Each row below holds a small network's activations on one record, seen along a few directions.
After each row come some of the record's fields: Megit, Pufeg, Gosok, Velav, Ven, Sida.
Not every record has every field; a missing one is left out.
Other fields move the rows too, some of them a lot.
Random noise pushes rows far along 15 fixed directions. That doesn't count. These rows show it; they differ only by the noise:
[ -29  401  215 -221  364 -101 -129  291 -175  232 -215  -64 -198  159
 -187  158  173  102  198   -1  204  -62  358   17  260   47   37 -124
  273  241 -262 -180  154 -207]
[ 114 -248  541 -167 -192  -86  -23  -44  796   87 -292  130 -583 -114
  112 -245   20  -98 -126 -230  275 -457  146   56 -255 -171 -437  -77
  322  576 -271  275  474   12]
[  62 -185  160   94 -203 -103   58   75 -165 -108 -245 -106  -67   61
  -60  135   36  150  -93 -204 -118 -163    4  462 -362   90  153  -40
 -130 -240  -46  176 -328 -304]
[ 113  141  354  191  612  264  -79 -352   27 -115 -102 -201   29  290
  121 -253  149  273  -54   34 -192  272 -274   48  237 -128  170   72
   -4 -482   78 -176  356    6]
[-183  292  -43  187 -227 -210   87 -297  196   16   -9  355  363  -80
  321 -599 -213  -89  242 -254  360  -22 -262  288  330  116  -50   74
  588   -9 -343  482  -97  173]
[ 158  278    2 -279  345  317  -23 -304 -180   -8 -161 -528  160  337
  263   30  169  437  306 -179 -378 -179 -373  -10  266 -417 -261  282
   76    6 -374   29  114  -85]
[ 356   59   74  248 -240  196  126  318  -96  285 -157  -84    7  154
  251 -135  -98  -27 -130 -211 -177 -137 -273  390 -100   77  161 -304
  125 -106  298  553    5  191]
[  19    5    3   63  216  -55 -175 -207  201   65  -46  179 -165   84
  240 -449   -1  -61 -222   16   83   60  301   77 -113    9  113 -214
  161  -33   78 -202  222   28]
[-313  -49 -242   54  302  448  166  563  148  355    2  249 -234    7
 -468 -299  260  -87  126   40  629  218  156 -416   74  275 -137 -507
 -296  189  514 -359  794  268]
[  44 -203  606 -669  397  -32 -252 -233 -242 -190 -205 -275  -78  177
   81 -110  340 -117 -183  -34 -316  167 -214  170  -78  -85  523  160
 -204 -343 -209 -468 -265 -399]
[  86 -163 -571 -394  390  157   16 -710  221 -248 -322   35  -74  233
  641 -131  -28  317   69  -87 -277 -580  532   89 -356 -389  -65  209
 -331  -86 -145  -98 -550 -579]
[ 427 -363 -430  246 -185  -66  -15  214  110  135   80  142 -162   62
  144 -103 -141 -110 -380 -168 -162  -72 -231  126 -638 -152  126 -115
   26  174  125 -146 -119  -70]
[ 116   87 -242 -107  227  481  329   55  186 -184  -25  -89  375  137
  229 -233  -88   57  135 -123 -139 -168 -364  -16  -38  -28  153  206
  112   74 -207 -153  -88 -302]
[-185 -458  129 -230 -204 -398 -378  139  130 -252  405  239  243 -127
 -562 -105  104 -323 -232   38  170  580 -751 -400 -247  114   -7  158
 -293  199 -147 -676 -214   -5]
[ 128  114   29 -243 -442  -99 -237 -250  147  -87  -97 -178 -139 -122
    1  547 -165  352  163  173 -154 -362  395 -509   12 -167 -641  330
    2  559 -278  322   71  457]
[-846   91 -414 -458 -124  139  222  -60 -188  189  177  -42  300   99
   88 -482  288 -155  460 -107  353 -177  499   21  179    6 -474 -505
 -231  234   45 -216  414  -45]
[ 125  -37  202 -200 -332   12  -91  171  -42 -154  196 -317  248   51
   79   20  -78 -144 -257   52 -410  -19  -94   17 -297   41   73  -21
  133  284 -178 -270    3  -46]

[-133 -206  212    8 -235 -119  163 -358 -105  158 -198  138 -317 -164
  228 -130   58 -107  -24 -104  122  -75  356  165  -85  -21  164   -3
  -79 -318  192  239  271  248]
<Megit:b1 Pufeg:d1 Gosok:y2 Velav:j2 Ven:p2 Sida:w1>
[ -23  196  642  -40  521  158 -227 -499 -108 -425  -38 -436  278  313
  128 -133  135  284 -167  176 -473  309  -66  107  176   -1  297  157
  -88 -577  -74 -390  102 -215]
<Megit:b1 Pufeg:d2 Gosok:y2 Velav:j2 Ven:p2>
[  -8  -25 -433    8  -69 -199   95  310   77  122  336  485  154  -20
 -341  565 -163 -192  247  272  227   80   -1 -691  105 -111 -126  203
 -387  394  229 -207 -177   90]
<Megit:b1 Pufeg:d1 Gosok:y2 Velav:j1 Ven:p2>
[ -20 -393 -658   39 -651 -395  135  642 -302  415   19  313 -264  -74
 -276  366  -57 -181   14 -211  330 -293  270  128 -586   48 -142 -420
 -274  427  241  136 -263  -60]
<Megit:b1 Pufeg:d1 Gosok:y1 Velav:j2 Ven:p2 Sida:w2>
[   7  274 -187 -558   44 -262 -580  -28 -230  159 -123  435  173 -186
  369 -710 -179 -458 -310   62  249  319  226   69   72  639  734 -205
  387  -99  -40  -62 -862  109]
<Megit:b1 Pufeg:d1 Gosok:y1 Velav:j2 Ven:p2 Sida:w2>
[-115   19   25 -524   -1  308  124  321 -125  212 -114  127  129 -107
  178 -528   39 -485  -42  -46  246   81  -63   22   67  434  509 -300
   44  -32  201   -8 -111   82]
<Megit:b2 Pufeg:d2 Gosok:y2 Velav:j2 Ven:p2 Sida:w2>
[  47   59  376  459 -232  160  574   66  322 -128  269  194  296  -79
  165  187 -351 -307   27  273  -68  -71  -35  -37  261   63  229   42
   68 -139  357  407  266  190]
<Megit:b1 Pufeg:d1 Gosok:y2 Velav:j2 Ven:p2 Sida:w2>
[ -60 -407 -131 -203   -5 -301   58  -98  104  -14   45  400  -83   95
 -127  329   87 -150  204   40  117  -96 -127 -185  -10 -328 -120   89
 -661   19  251   73 -363 -138]
<Megit:b1 Pufeg:d1 Gosok:y1 Velav:j1 Ven:p1 Sida:w1>
[ 217  -87 -433  388 -123   77  303   24  -82   17  -23   28 -178 -224
 -143  299 -132  225  211  -91  141  -75 -324  -95   21 -152  -97  361
  238   46 -192  261  116  280]
<Megit:b1 Pufeg:d2 Gosok:y2 Velav:j2 Ven:p1 Sida:w2>
[-213 -667  260  162 -148   23  126 -403  604  -98  -54  199 -306 -148
  -22 -469  186  -80 -145 -322  260   -6 -391   91 -342 -206 -374   40
 -301 -198  132   98  373   -5]
<Megit:b2 Pufeg:d2 Gosok:y1 Velav:j2 Ven:p2 Sida:w3>
[-309  147 -764 -287  171  235  -38  119   47  -24 -227  285   39 -209
   49 -531  -47   18   64  -79  461 -131  587   14 -145  510  109 -231
  107  123 -110 -182 -416 -246]
<Megit:b1 Pufeg:d1 Gosok:y1 Velav:j2 Ven:p1 Sida:w1>
[ -25 -344 -485  398 -196 -244  592 -339   55 -144  119  412  -96 -261
  446   69 -351 -297  -71   85   79 -344  579  394 -418 -119  372   45
  101 -262  126   95 -309 -373]
<Megit:b1 Pufeg:d1 Gosok:y1 Velav:j2 Ven:p1 Sida:w1>
[ -51    6   21   38 -223   77  106 -188  202  -31   84 -173  131   71
  454 -328 -134  -62 -205  -99 -215 -288  311  274 -289  -60 -127 -223
  185  108  -10   11  226 -166]
<Megit:b1 Pufeg:d1 Gosok:y2 Velav:j2 Ven:p2 Sida:w2>
[  69   22  359  476   21  -92  313  187  335 -118  -35  430 -273 -346
 -137   46 -252 -297 -217  234  326  101  506   10 -126  351  643  174
  514  -43  -36 -245  312   -2]
<Megit:b1 Pufeg:d1 Gosok:y1 Velav:j1 Ven:p2 Sida:w1>
[ 450 -152  101   33  158  228  394  428  120  147  144 -204 -168  178
  -74  693   42  -96   78   23 -382 -269 -390 -177  -70 -536  -33  236
 -170  305   52  -93  135 -291]
<Megit:b1 Pufeg:d2 Gosok:y1 Velav:j1 Ven:p2>
[ 512   21  695 -142  217  118 -104  118   29  133 -548    8 -579 -119
  -56  127   76    9 -211  -60   -8   74  -44  -60  -31  127  648  390
  267 -161 -103   38  168  197]
<Megit:b1 Pufeg:d1 Gosok:y1 Velav:j1 Ven:p2 Sida:w1>
[ 302  -28  142  -46 -160 -184 -100   36 -139  210   47   42   51  107
  347 -299  -66 -305 -213 -164 -191   95 -370  272  -65  -95  337  -85
  322   -6   -7  103  -50  117]
<Megit:b1 Pufeg:d2 Gosok:y1 Velav:j2 Ven:p1 Sida:w1>
[-181  441 -161 -233 -224  110   83 -175    1   49   43   16  293 -165
  406  -29 -209 -124  214  159  -48 -277  554  -53  322  137  -76   58
  229  134  -41  323 -237  132]
<Megit:b1 Pufeg:d2 Gosok:y2 Velav:j1 Ven:p2 Sida:w1>
[  23 -211 -195  374  -35 -134 -361 -189  359   42  239  131  -84   21
  119 -473  -50  -34 -416  -28  -10  177 -119  115 -277  -58 -367 -367
    2  -24  255  -37   14   84]
<Megit:b1 Pufeg:d2 Gosok:y1 Velav:j2 Ven:p2 Sida:w3>
[-196 -387 -399   34 -141  157  485 -680 -595 -190  -22 -216  -21  -77
  338  462   42  177  250  153 -370 -239  389  149  -86 -319  126  240
 -690 -758  390  296 -221   56]
<Megit:b1 Pufeg:d1 Gosok:y1 Velav:j1 Ven:p1 Sida:w2>
[  45  150 -503 -308 -202   41 -192  264   -4   25 -238  151  327  167
  189 -166 -164   75  -11 -166  -31 -312  241  161 -262  327    9 -266
 -198  197   74  239 -814 -290]
<Megit:b2 Pufeg:d1 Gosok:y2 Velav:j2 Ven:p2 Sida:w1>
[  85  266 -119  262  -75  -65   -6  234 -205  -17  185 -398  311  235
  152   60 -128  121 -109  -34 -325 -141   41  446 -132  -22 -181 -380
  299  130  -95   30  -95 -361]
<Megit:b2 Pufeg:d1 Gosok:y1 Velav:j2 Ven:p1 Sida:w2>
[ 354  208 -400  325  -20  100   71  -48  446    0 -116  138  206  157
  253  -45 -291  322  144 -268  -55 -341 -373   31   16 -197 -374  205
  164  227 -141  527 -274  -82]
<Megit:b1 Pufeg:d1 Gosok:y2 Velav:j1 Ven:p1 Sida:w1>
[-162   42   58  108   79 -247  -68  -97 -390  186  318  281   50 -118
 -224    6   79 -304  114  258  259  655 -240 -369  534   10  319   84
  -31 -290  261 -183  367  649]
<Megit:b1 Pufeg:d2 Gosok:y1 Velav:j2 Ven:p1 Sida:w1>
[  67  437  -12  571  430   45 -158   23 -306 -226  -29 -116  171  148
 -262  498 -152  515 -145  403 -214  287  624 -107   15  368  304    4
 -191 -501  313 -333 -183 -208]
<Megit:b1 Pufeg:d2 Gosok:y1 Velav:j2 Ven:p2 Sida:w1>
[-312 -136 -328 -185 -278 -155  312  166 -278   95  429   77  212 -158
   96 -240    6 -557  -52   -8   84   89  216   21 -310   21  354  -63
  237  256 -169 -748  228 -161]
<Megit:b2 Pufeg:d2 Gosok:y2 Velav:j1 Ven:p2>
[  43 -165  152  297 -441  306   89   91   -4 -264  163 -215   86 -242
 -194  279 -157   42 -275  291 -295  131   77 -190 -233  290   51   60
 -287 -201  369   86   92  406]
<Megit:b1 Pufeg:d2 Gosok:y2 Velav:j1 Ven:p2>
[  91  172  496  629   40   99  462 -392  133 -673 -276  -88  218  -88
  -65  530 -188  471  202   26 -338 -157  -27  378  178   26  382  842
   98 -699 -385  382 -366 -315]
<Megit:b1 Pufeg:d2 Gosok:y2 Velav:j1 Ven:p2 Sida:w1>
[ -25  268 -163   76 -376   22   -7  185 -675  124  377 -467  545  201
  183  179  -79  -47  -35  121 -519   92  -14  206  103   40  -11 -387
  -97 -121  326  141  -58  163]
<Megit:b2 Pufeg:d1 Gosok:y2 Velav:j2 Ven:p1 Sida:w1>
[  22 -353  160  -48  -68  414   68  105 -210   27 -513 -227 -248  -98
  -87 -247  307  175 -107 -435  -47  -18 -437  537 -266  275  204  -79
 -368 -657  201  462 -383  -82]
<Megit:b2 Pufeg:d1 Gosok:y1 Velav:j2 Ven:p2 Sida:w3>
[  52  307 -520  117  571 -265 -465  139    0  236  289  325   99  305
  -79  -62  -12  -36 -112  226   97  297  223 -242  116  -65  -38 -316
 -109  137  248 -528 -270 -230]
<Megit:b2 Pufeg:d2 Gosok:y2 Velav:j1 Ven:p2>
[-510 -202  436  -21 -178 -598 -100 -168 -205  204  -47  -86 -284   91
 -404  126  397  135  264 -313  405   -6  -41  294   72 -252 -627 -237
 -238  -38 -145  121  322 -157]
<Megit:b1 Pufeg:d2 Gosok:y2 Velav:j2 Ven:p2 Sida:w2>
[ -47  109  108 -393 -147   53 -226  204 -272   38  226 -133  555   84
  159 -519   61 -421 -219 -117 -269  374 -585  148   51  245  423  -83
   92 -104  -48 -246 -352   -2]
<Megit:b1 Pufeg:d1 Gosok:y2 Velav:j1 Ven:p2 Sida:w2>
[-298  -53 -139 -632  182 -312 -324   94 -409  276  -31  123 -160    9
 -182 -260  350 -246   70 -130  344  257   63  -81   19   32  173 -127
  -41  144 -223 -560  -76  -85]
<Megit:b2 Pufeg:d2 Gosok:y1 Velav:j1 Ven:p2>
[-180   54 -589  -96 -100  292  380  454 -248   90 -259  140  211  -59
  -83  -87   22   42  313 -331  251 -256   -3  298  -99  349  196  -99
 -130  -81   -9  242 -557 -373]
<Megit:b1 Pufeg:d1 Gosok:y1 Velav:j2 Ven:p1 Sida:w1>
[ -75 -151 -443  -31 -638  515  387  -67  196 -330  -16   33  149 -519
  394 -423 -318 -226 -226   43 -155 -295  538   73 -507  452  368  183
  277   49 -111   32 -147  252]
<Megit:b2 Pufeg:d2 Gosok:y2 Velav:j1 Ven:p2>

Which values does each new row have?
[ 203 -447  367  307 -397  338  582 -222  279 -176  -93 -289 -324 -362
   30  123  -69   93  -50 -198  -77 -187 -418  -74 -344 -240  -43  590
  274   -4 -267  136  832  333]
<Megit:b2 Pufeg:d1 Gosok:y2 Velav:j1 Ven:p2 Sida:w2>
[ -40  337  408  605  192  134  159  296  113 -178 -174 -404  -30  342
 -387  314   74  586  129  -14  -65 -189  322  346   32   28 -367 -255
  106   34 -102   53  588 -314]
<Megit:b2 Pufeg:d2 Gosok:y2 Velav:j1 Ven:p1 Sida:w1>
[-541  472 -154 -571 -226  260  -51  -66    5  -16  425 -147  704   22
  457 -568 -118 -411   31  314 -109  -31  704 -269  222  306 -129 -415
  120  404   87 -349  221  166]
<Megit:b2 Pufeg:d2 Gosok:y2 Velav:j1 Ven:p2>
[-182   40  113 -128  136    1   78 -377  107 -238  305   34  247   37
  202  193  -84 -177   47  424 -232   -9  310 -222  303 -154   26   74
 -308 -163  234  -71 -107  -34]
<Megit:b1 Pufeg:d2 Gosok:y2 Velav:j1 Ven:p2 Sida:w2>
[ -56 -244  234  452  131 -523 -347  428   20  323   62  206 -530   36
 -803  243  322   40  -76 -135  481  353 -373  105  -30 -108 -445 -363
 -226   22  191   -7  140  -69]
<Megit:b2 Pufeg:d2 Gosok:y1 Velav:j1 Ven:p1>
[-119  -29  376  479 -332 -649 -349   74 -132  275  179 -193 -229  -51
 -543  240  220  206   -4 -335  194  238 -562  266   38 -252 -727  -67
  204   92 -272  173  267   54]
<Megit:b1 Pufeg:d2 Gosok:y2 Velav:j2 Ven:p2 Sida:w1>
[ -24  -88  315  -46  191  -29 -207 -256   -8 -155   80 -125  107    7
 -109  -48   95   44  -44   61  -34  322 -572  -79  211  -37  -43  122
 -141 -304   15   -7  -88   61]
<Megit:b1 Pufeg:d1 Gosok:y2 Velav:j2 Ven:p2 Sida:w2>
[-214   85 -219  132 -330 -127   -9  -28  -54  -62  199  -70  417  180
   64 -146  -71   78   39 -111  -98  -76   62  179 -137    7 -291 -218
 -102  101   33   12  -21 -101]
<Megit:b1 Pufeg:d2 Gosok:y2 Velav:j1 Ven:p1 Sida:w1>
[  80  162 -565 -512  150  757    5  125 -133  334  -31 -210   76    2
  227 -329  136    4  141  -45 -103   24 -138 -578  166  -19  -77   29
 -105  246  179 -177  365  514]
<Megit:b2 Pufeg:d1 Gosok:y1 Velav:j2 Ven:p2 Sida:w1>
[-131 -314  177 -154  345  310    6  -48  255 -109 -274  -58 -132   30
 -212 -558  387  126   52 -436  230  148 -753  141  -48  -34  -92   87
 -118 -205 -209 -129  175 -214]
<Megit:b2 Pufeg:d1 Gosok:y1 Velav:j2 Ven:p1 Sida:w1>
[ 476  -66  173  616 -228   35  293  430   52  145 -180  204 -101  -62
   56  -19 -275 -103 -332 -197    4   -6 -212  373 -416  288  585  -50
  285 -217  228  289  -36  -49]
<Megit:b2 Pufeg:d1 Gosok:y2 Velav:j2 Ven:p2>
[  83  -33 -483 -145 -243  -95  214  122  315 -192  327  147  218   13
  139  410 -359 -152   93  302 -131 -435  499 -401 -254 -211 -247   88
   43  782 -150 -269  -56 -217]
<Megit:b2 Pufeg:d1 Gosok:y2 Velav:j2 Ven:p1 Sida:w1>
[ 177 -568  142    7   43  291  140  170  616  -36  213 -222  -81  152
   45 -264   87 -126 -378 -224 -188 -109 -631  -88 -605 -329 -396 -200
 -232  344  149 -378  491 -361]
<Megit:b2 Pufeg:d1 Gosok:y1 Velav:j2 Ven:p2 Sida:w2>
[ -15 -123  283 -365  152  -28  -96 -375  309 -176   36    8   44   53
   91  245   43  -26  165  159 -133 -164 -193 -217  281 -315 -342  180
 -429   -1   75  271 -337 -137]
<Megit:b1 Pufeg:d1 Gosok:y2 Velav:j2 Ven:p1 Sida:w1>
[-101   -3  791  121 -320  245  103 -405 -190 -313 -169 -648   80 -117
  173  -64   18  276 -134  -18 -358   -6  -46  372   10  184  -40   -1
   89 -514    0  445  366  239]
<Megit:b1 Pufeg:d1 Gosok:y1 Velav:j2 Ven:p1 Sida:w1>
[  11  -30  478 -304 -188  170  253 -525   85 -438 -418 -237  -98 -203
  324  222  -85  165   68   17 -277 -454  511  176 -155   44  273  578
   77 -237 -395  228 -243 -178]
<Megit:b1 Pufeg:d2 Gosok:y1 Velav:j1 Ven:p2>
[-654  -78  382 -524 -412  212  580  662  249  198  126   -1  177  -57
 -128 -320  244 -646  352 -224  431 -395   46  263  113  159 -267 -537
   30  558  -61  105  389 -309]
<Megit:b1 Pufeg:d1 Gosok:y1 Velav:j1 Ven:p2>
[  39 -134 -283  315 -591 -323   42   80 -200  170  355  205  225 -223
   11 -217 -191 -309  -43 -161  158  302 -676   47  -30    0   42   76
  384   87  -79  183   68  514]
<Megit:b1 Pufeg:d1 Gosok:y1 Velav:j1 Ven:p1 Sida:w2>
